These are the activations of a small neural network, seen along a few directions. Each row is one input.
In each table, some parts of the input vary, and every possible input appears once, in random order.
Descriptions start from the smaller parts, as in this example, which fits no table here: line(6) and (point or line(9) or (values(2) and ring(8))).
Shared parts are said once, and a part with two or three values counts as separate values.

Other details of the inputs vary at random and push rows far along two fixed directions, the same in every table; ignore that.

A family of inputs:
r1: [ 13  -4  28 -36   0   5  19  39  -4  56 -56 -83  43]
r2: [  1  -6  29 -32 -11   0  20  34 -12  59 -51 -82  31]
r3: [-13  31  47  -8  33  14   8  13   1  45 -53 -51  37]
r4: [-10  20  48 -24  22   6   2 -12 -19  35 -55 -59  29]
r5: [-40   2 -22  -8  67 -10   6  45 -44 -16  28  28  44]
r6: [ -9  29  45 -29  27  25  -3   3  -4  34 -52 -54  30]
r7: [ 58  -2  11  31 -44  32 -31 -92  63  31 -10  12 -59]
r8: [ 50 -14  20  39 -38  18 -19 -92  60  26 -17   9 -74]
r9: [-35   6 -17 -20  42 -29  -1  37 -68 -38  13  24  29]
r10: [-14 -21 -23 -13   2 -16  23  62 -27 -41  49  22  39]
r11: [-14 -21 -28 -12   5 -17  20  61 -25 -44  48  19  37]
r12: [ 13  -5  31 -33   0   7  16  41  -2  52 -56 -83  45]
r13: [-27  16 -37 -11  31  -1   2   7 -36 -51  37  35  26]
r14: [  1  -6  32 -30 -18   5  25  31 -12  60 -47 -74  26]
r15: [  2 -13  41 -26  -6   7  14  41 -12  49 -53 -87  43]
r16: [-47  10 -10 -11  48 -20   0  58 -57 -31  16  23  26]
r17: [-28  15 -27  12  36 -20   1  42 -30 -36  30  51  14]
r18: [ 20  -1  25 -21 -32  12  27  19  10  51 -32 -46  11]
r19: [-24  13 -28 -11  31 -10 -10  34 -36 -47  30  47   7]
r20: [ -1  11  48 -17  19  -1   0   6 -22  34 -71 -40   9]
r21: [ 40  11  26  62 -53   8 -27 -64  70  32 -19  12 -78]
r22: [ 36  12  21  38 -52  28 -25 -86  70  14  -8  -4 -72]
r23: [ 33  12  27  47 -46  20 -18 -77  75  18  -7  -2 -71]
r24: [ 17   6 -47  33 -17 -10  -8 -58  27 -66  65  75 -45]
r25: [ -1  21  46 -23  31  13  13  -7  -6  27 -64 -48  28]
r26: [ 19  21  29  -9  -5  15 -18 -13  -3  31 -50 -19   2]
r27: [-46  -5 -21 -27  59  -3  -7  35 -59 -25  29  16  33]
r28: [  0  -3  37 -30 -23   8  29  32 -14  63 -47 -71  26]
r29: [ 19 -33 -41  41 -62 -15   3  -9  30 -55  83  59 -41]
r30: [  4 -10  32 -27  -7   3  14  36  -8  52 -52 -88  37]
r31: [-46  10 -16 -23  44 -13  -8  51 -63 -35  15  20  26]
r32: [-24  -3 -32 -16  46   1  -8  19 -33 -36  41  41  16]
r33: [ 20 -34 -47  42 -60 -14   1 -11  33 -57  81  55 -45]
r34: [-40  -7 -29 -23  51  -4  -5  24 -67 -24  26  19  39]
r35: [ 22 -24   6  26 -95   2 -19 -69 110  33 -27  -3 -47]
r36: [ 61 -20   0  36 -86   7  -7 -57  77  32  -9 -28 -66]
r37: [-18   5 -27  -8  38 -22   7  29 -41 -52  17  50  10]
r38: [-15 -14 -51 -21   8 -23  27  54 -30 -32  45  16  26]
r39: [-36  10 -35  -6  26  -5  -1   5 -43 -51  38  28  20]
r40: [ 26   3 -44  35 -24 -19 -17 -42  17 -59  54  88 -55]
r41: [ -4  19  41 -21   8  12 -16   5 -29  43 -63 -45  19]
r42: [  3 -15 -48  58  -9  -8 -16 -42  27 -38  74  80 -56]
r43: [-19 -11 -32 -12  51 -11   9  13 -37 -42  32  47  16]
r44: [-26  -3 -24 -27  59 -14   4  22 -54 -28  27  29  40]
r45: [ 52 -10  20  35 -44  15 -27 -97  57  31  -9   7 -69]
r46: [ 25 -11  29 -14 -19  11  12  25  16  37 -38 -61  24]
r47: [  5 -17 -44  46 -11  -4 -19 -43  28 -45  75  78 -62]
r48: [  6   9 -40  43 -13  -2  -7 -39  41 -62  70  76 -53]
r49: [-25  13 -23   0  35 -16  -1  42 -31 -42  31  49   8]
r50: [ 32  14  24  60 -46  17 -16 -77  77  26  -9  -2 -66]
r51: [ -2  12  38  -5  12  10   7 -25   2  19 -48 -39   3]
r52: [ 22  -4  20 -21 -27  10  23  18  12  50 -34 -52  12]
r53: [-26  -4 -29  -4  49  -5   0  25 -26 -32  45  45  14]
r54: [-11 -11  24 -26 -30   2   4   3  50  44 -59 -38  35]
Each input here is: values(2) and (point or line(8) or (values(3) and line(6))).
Question: Changing only the values(2) part turns r33 into r11. The same change can be made to r36. Which row results?
Answer: r1
Question: Changing only the values(2) part turns r28 into r18. The same change can be made to r15. Which row results?
Answer: r46
Question: Which other rows does r34 become when the values(3) part takes its other values? List them by row number.
Answer: r39, r41
Question: Which other rows does r49 become when the values(2) part takes its other values? List them by row number.
Answer: r16

A family of inputs:
r55: [ -2  -5   4   7 -35   3  -1 -47  52  25 -20 -13 -30]
r56: [ 44  -4  -2   1 -48  22 -19 -76  47  28 -28 -10 -33]
r57: [  6   0 -56  14  11   7   3 -17  -8 -60  76  71 -13]
r58: [-31   8 -54  47  -8 -12   2   1  19 -71  92  78 -15]
r59: [-30  -1  51 -26  53  13  12  33 -11  74 -59 -83  43]
r60: [-88 -12 -20 -26  57 -24   4  83 -69 -26  24   7  73]
r61: [-32  18  59 -10  38  13  -3  43 -10  72 -65 -85  56]
r62: [ 41  14  22  17 -32  26 -16 -70  25   4 -17 -17 -51]
r63: [-68   1  -1 -42  55 -25  -2  98 -61 -17  -7  15  73]
r64: [ 46  25  44  33 -28  20  -2 -37  52  36 -46  -4 -44]
r65: [ 18  16  12  13 -51  -2 -24 -31  62  11 -34   8 -35]
r66: [ 47 -28 -12   2 -95  -7  15  -4  39  24  -4 -32 -28]
r67: [ 41   6  16  39  -7   4 -13 -25  35  23 -22  15 -48]
r68: [ 10  11  25  36 -50  10 -14 -43  66   4 -16 -22 -26]
r69: [ 21 -34 -75  21 -64 -28  32  23   6 -81  95  45 -26]
r70: [ -57   11  -32  -58   63  -16    3   54 -106  -37   10    4   58]
r71: [-45   4 -21 -58  76  -4  16  58 -87 -47   7 -13  88]
r72: [ 46  18  34  34 -38   7 -11 -76  32   8 -24 -10 -62]
r73: [ -5  14  55 -52  49  21  24  25 -16  63 -60 -76  76]
r74: [-14   8 -52  28 -13 -24  -5   7  22 -95  65  85 -23]
r75: [-58  -6 -14 -33  70 -32  13  85 -84 -25  -4  33  59]
r76: [-14  10  67 -35  42  -1  -3  23 -65  63 -75 -59  39]
r77: [ 28  11  29  32 -23  12 -22 -17  62  34 -26  -1 -37]
r78: [ 34 -10  19  13 -30  23 -31 -60  16  27 -12   3 -52]
r79: [ 38   8  10  22 -45  -4 -14 -49  45  16 -42  14 -49]
r80: [-48  20  45 -35  17   4  -1  35 -16  52 -79 -81  68]
r81: [-47 -19 -29 -54  73  -9   3  61 -98 -24  19  13  79]
r82: [ 31 -28  13   3 -25  13 -12 -52  43  34 -14  -2 -18]
r83: [ 48 -12  15  17 -10  20 -11 -53  57  41  -7 -15 -28]
r84: [ 27  15  16  16 -28  -3 -16 -59  11  18 -28  -5 -51]
r85: [ -6 -21 -86   0 -10 -23   0 -26  10 -70  75  80 -10]
r86: [ 22 -47 -88  26 -37 -32  24  47  -6 -63 113  57 -23]
r87: [  12  -36   49  -46  -29    2   26   66  -19   83  -63 -103   50]
r88: [ 10   9  36  21 -21  24  10 -42  60  41 -21 -24 -28]
r89: [-29 -13 -63  26  -4 -18  12 -18  19 -87  84  69 -28]
r90: [-26 -16 -42 -34   6 -19  52 110 -64 -38  55  -7  60]
r91: [ -10   32   74  -38   42    2   17   44  -35   42 -110  -80   60]
r92: [ 41  27  43  31 -23  18  -9 -60  28  35 -22 -13 -54]
r93: [ -54    5  -25  -19   95  -27    9   74 -104  -37   38   21   45]
r94: [ 38  30  49  24 -48  23 -18 -29  79  39 -39  -9 -41]
r95: [ -1  -7 -74  33  21  -7 -21 -13 -31 -79 105  88 -48]
r96: [ 11 -18 -71  25  19  -2 -12 -15 -11 -60  90  80 -28]
r97: [  7 -15 -58  11  -5 -13   9 -31  20 -74  71  63  -9]
r98: [ 41  23  36  12 -18  37 -15 -52  21  29 -14 -17 -44]
r99: [-41 -13  51 -37  35   7  10  32 -22  64 -62 -69  54]
Question: Changing only one part turns r93 into r72. The same change can be made to r61. Which row results?
Answer: r68
Question: What do these inputs look like to the network?
Answer: ring(5) and (point or ring(8))
Question: Which other rows does r81 become when the ring(8) part takes its other values? List them by row number.
Answer: r60, r63, r75, r76, r78, r82, r99
Question: A walk changes only the ring(8) part. It starts at r70 and steps to r56. List the rest of the walk in order.
Answer: r85, r55, r80, r65, r79, r84
Question: List by row number the other rows that have the ring(5) part in common with r64.
Answer: r57, r58, r73, r88, r90, r92, r94, r98

A family of inputs:
r100: [-40   3 -32 -48  70 -21   3  48 -97 -33   0  20  61]
r101: [-35  -3 -27 -14  27 -32  19  84 -71 -40  32  -8  48]
r102: [-28   9 -28 -39  61  -2  -1  25 -64 -55  31  25  53]
r103: [-13  -9 -74  30   7  -7  -2 -56   9 -88  94  84 -35]
r104: [ 12  31  18  65 -56  -2 -34 -77 115  -7 -10  49 -81]
r105: [  65  -18    1   38 -101   -6   -8  -71   65    7   12   17  -86]
r106: [-14 -25 -81  15 -17 -14  25 -18  13 -70  89  57 -16]
r107: [  9  12  60 -25   7  11  -6 -12 -27  54 -81 -53  -1]
r108: [ 33  15  45   1 -18  14  17  20  19  56 -36 -56   3]
r109: [ 19 -19  49 -12   2  14  14  23  17  68 -49 -63  15]
r110: [ 23 -11  27 -43 -25   9   7   9  -2  59 -73 -66  12]
r111: [-38  -5 -18 -11  83 -14   5  50 -65 -21  30  34  42]
r112: [-35  -3 -68  56 -44 -37  -4  10  61 -88  75 105 -28]
r113: [ 19  36  65  -4  23  28   0   4  -5  58 -59 -50   4]
r114: [ 30  -7  34 -32 -28  28   8 -11  22  40 -45 -62  24]
r115: [ 12  30  60   0  11  17 -12   3 -18  52 -69 -64   4]
r116: [ 46 -34 -10  53 -85  22 -23 -78  98  25  31  18 -78]
r117: [-66  -3 -21 -31  82  -8  -8  48 -71 -16  28  13  60]
Question: Changing only one part turns r111 into r109. The same change can be made to r113. Which row results?
Answer: r108
Question: What do these inputs look like to the network?
Answer: values(2) and (point or ring(8))
Question: Which other rows does r114 become when the values(2) part takes its other values? List them by row number.
Answer: r102
